A small network was shown many inputs. Here are its activations along a few directions, one row for each input.
In each table, some parts of the input vary, and every possible input appears once, in random order.
A made-up example of a description, with smaller parts first: one of 4 places along a line, together with either a single point or one of 11 places along a line or (one of 3 separate values, together with one of 8 places around a ring).
Shared parts are said once, and a part with two or three values counts as separate values.
(in the rows, 128 means zero)

Other details of the inputs shift rows strongly along two fixed directions, in all tables alike. That doesn't count.

Rows:
r1: [131 120 135 188 176 103 111 173 224 101 166 155  13 119]
r2: [183 127 125 174 182  57 105 113 201 125 147  92  99 113]
r3: [ 84  99  96  94  71 165 148  96  71 111 103 126 172 170]
r4: [ 77  70  90 134 111 125 110 107 140  71 141 171  96 148]
r5: [ 83 108 130  94  75 173 145 100 101 105 109 126 161 142]
r6: [160 205 173 130 111 160 188 157 144 172 112  58 131 129]
r7: [134 146 140 167 148 113 137 155 200 110 154 124  55 116]
r8: [ 85  84  80 113 124 110 115 110 133  86 132 192  94 160]
r9: [198 227 160 150 122 121 172 147 119 185 124  43 170  91]
r10: [ 84  90 119  86  86 185 142 114  72 121  99 128 165 171]
r11: [104 128 120  95  76 174 162 111  81 128  98 104 172 158]
r12: [176 199 193 145 135 140 147 152 141 177 131  71 151  77]
r13: [ 80  75  90 102 125 129 111 115 124  89 124 195 100 162]
r14: [129 114 145 108 121 168 118 134  65 161 108 116 185 131]
r15: [126 134 131  86 113 137 125 110  73 147 109 139 190 120]
r16: [166 240 178 108 111 136 202 144 159 174 112  67 133 113]
r17: [154 134 142 171 168 102 101 152 161 128 158 131  95  91]
r18: [160 147 120 186 158  75 108 139 169 118 167 128  93  87]
r19: [158 121 114 204 190  66  83 158 193 104 179 156  51  88]
r20: [115  89 118 110 115 120 136  77 159 100 109 100 132 162]
r21: [108  66 116 115 167 123  70 139 107 125 132 202 115 133]
r22: [114  55  95 142 159 124  74 139  95 114 140 174 119 142]
r23: [184 215 171 124 143 112 155 148 134 183 126  88 151  90]
r24: [126 123 112 108  94 144 132 104  52 143 111 108 207 133]
r25: [100 134 152  72 101 174 152 124 105 143  96 137 152 150]
r26: [110  78  84 123 148  92  81 113 104 106 140 197 125 133]
Each input here is: one of 2 separate values, together with either a single point or (one of 3 separate values, together with one of 4 places along a line).
Changing only the choice among 2 separate values turns r22 into r10. The same change can be made to r18. Which row results? -> r4

Rows:
r27: [169 188 169 125 114 145 156 131 106 181 114  63 186 103]
r28: [ 86  62 100 112 106 148 114 100 107  90 117 146 138 160]
r29: [140 125 107 156 149  93 124 129 175 109 142 130  81 133]
r30: [122 139 152  58  76 185 148  98  24 166  84  95 252 126]
r31: [158 189 155 125 130 127 163 145 147 160 121  96 125 121]
r32: [128 132 119 151 146 103 127 142 173 113 148 145  72 129]
r33: [ 81  67 103 114 109 153 116 115 105  96 122 156 125 162]
r34: [138 129 121 153 161 108 120 155 171 121 144 146  68 132]
r35: [ 77  72 107 107 110 150 114 112 107  96 124 167 125 154]
r36: [103  65 110 113 133 131  81 105  83 112 128 166 161 130]
r37: [102  71 111  99 129 136  86 108  72 114 122 169 171 127]
r38: [167 190 174 124 111 137 153 123 110 178 117  65 189  96]
r39: [131 133 116 152 154  93 124 143 176 115 150 153  68 130]
r40: [147 184 166 133 120 146 164 149 154 147 125  89 120 113]
r41: [131 118 116 167 147 100 121 135 188  97 150 133  68 126]
r42: [ 85  72 104  99 106 141 112  93 108  96 115 158 144 153]
r43: [139 124 109 163 149  96 126 133 179 105 145 126  76 131]
r44: [ 73  70 113 102  99 163 118 109  99  96 119 158 137 157]
r45: [148 116 118 161 178  89  91 152 150 122 156 164  86 104]
r46: [134 126 123 155 158 115 122 155 169 118 143 141  69 130]
r47: [ 86  77 101  96 111 142 117 107  95 109 115 166 140 164]
r48: [ 88  85  95 111 108 144 104 118  75 108 125 181 148 141]
r49: [131 132 129 146 155 113 120 151 171 120 143 150  73 125]
r50: [172 171 153 148 136 117 137 134 128 165 130  80 155 104]
r51: [150 200 159 117  94 148 188 129 129 158 113  61 156 122]
r52: [132 124 116 157 145 100 124 130 180 103 146 133  78 125]
r53: [135 135 128 146 162 103 119 152 174 124 144 157  71 125]
r54: [113 138 119  95  82 162 146 114  55 143 105 122 195 136]
r55: [167 181 162 139 136 123 140 147 130 167 130  96 144  93]
r56: [153 188 145 133 118 124 170 137 151 149 126  84 123 124]
r57: [129 124 126 157 161 112 116 157 178 113 149 153  59 124]
r58: [147 118 130 166 167 102  96 149 154 133 152 144  96 108]
r59: [127 125 136  82 102 156 128 103  52 148 102 110 219 123]
r60: [ 83  67 114 107 116 166 111 123 100 104 116 160 130 159]
r61: [159 200 153 110  98 130 182 110 131 160 106  62 171 122]
r62: [ 88  73 101 100 114 131 109  94 111  98 117 167 139 153]
r63: [174 176 148 142 139 111 138 131 126 160 132  81 158 100]
r64: [169 177 155 140 137 124 141 147 123 168 127  91 148 101]
Changing only one part turns r58 into r27. The same change can be made to r38. Which row results? -> r50
What is each input in this table made of? -> one of 2 separate values, together with either a single point or one of 6 places around a ring or (one of 3 separate values, together with one of 4 places along a line)
Which other rows does r61 become when the choice among 2 separate values takes its other values? List them by row number. -> r62
Which other rows does r60 become when the place on the line of 4 takes its other values? List them by row number. -> r31, r34, r46

Rows:
r65: [ 79  38  79  97 113 146  89  92  61  90 113 176 168 157]
r66: [ 72  39  88  87 113 139  92  86  70 102 113 184 164 168]
r67: [152 184 152 139 136 126 160 153 167 142 135 108  94 114]
r68: [129  85  82 154 164  84  90 129 146  99 146 170  82 143]
r69: [169 183 151 156 145 112 138 158 144 149 146 101 121  90]
r70: [121  63 122 151 176 119  76 143 152 105 144 162  84 132]
r71: [105 142 140  72  77 160 166  95 105 124  95 108 175 142]
r72: [119 137 143  92  86 151 142  92  89 149 102 108 199 131]
r73: [155 180 152 162 130 131 160 163 159 151 136  94  97 120]
r74: [147 185 152 143 128 137 160 153 155 148 131  97 108 120]
r75: [174 183 139 152 151 111 143 159 142 153 138 100 118  96]
r76: [123  60 109 158 169 102  81 123 166  93 146 149  83 135]
r77: [101 131 131  91  77 168 157 101  96 128 103  99 175 150]
r78: [117 138 156  92  95 167 135 114  74 154 108 114 194 114]
r79: [127 138 136  86 103 158 139 120  66 155 101 117 189 134]
r80: [170 181 140 161 136 100 144 137 154 136 146  89 126  96]
r81: [101  91 109 131 156 116 105 144 161  93 139 190  65 142]
r82: [119  86 111 153 166 102  81 144 151 117 151 189  81 128]
r83: [150 182 142 134 118 119 169 129 168 134 130  89 109 120]
r84: [165 181 148 143 152 104 143 152 150 163 138 111 115 110]
r85: [107  78  92 165 138 111 110 135 157  93 147 155  71 152]
r86: [115 131 143  96  87 153 138  92  82 139 107 105 197 121]
What is each input in this table made of? -> one of 2 separate values, together with either a single point or one of 4 places along a line or one of 6 places around a ring
Changing only the choice among 2 separate values turns r83 into r67. The same change can be made to r71. Which row results? -> r81
Which other rows does r85 become when the choice among 2 separate values takes its other values? List them by row number. -> r73
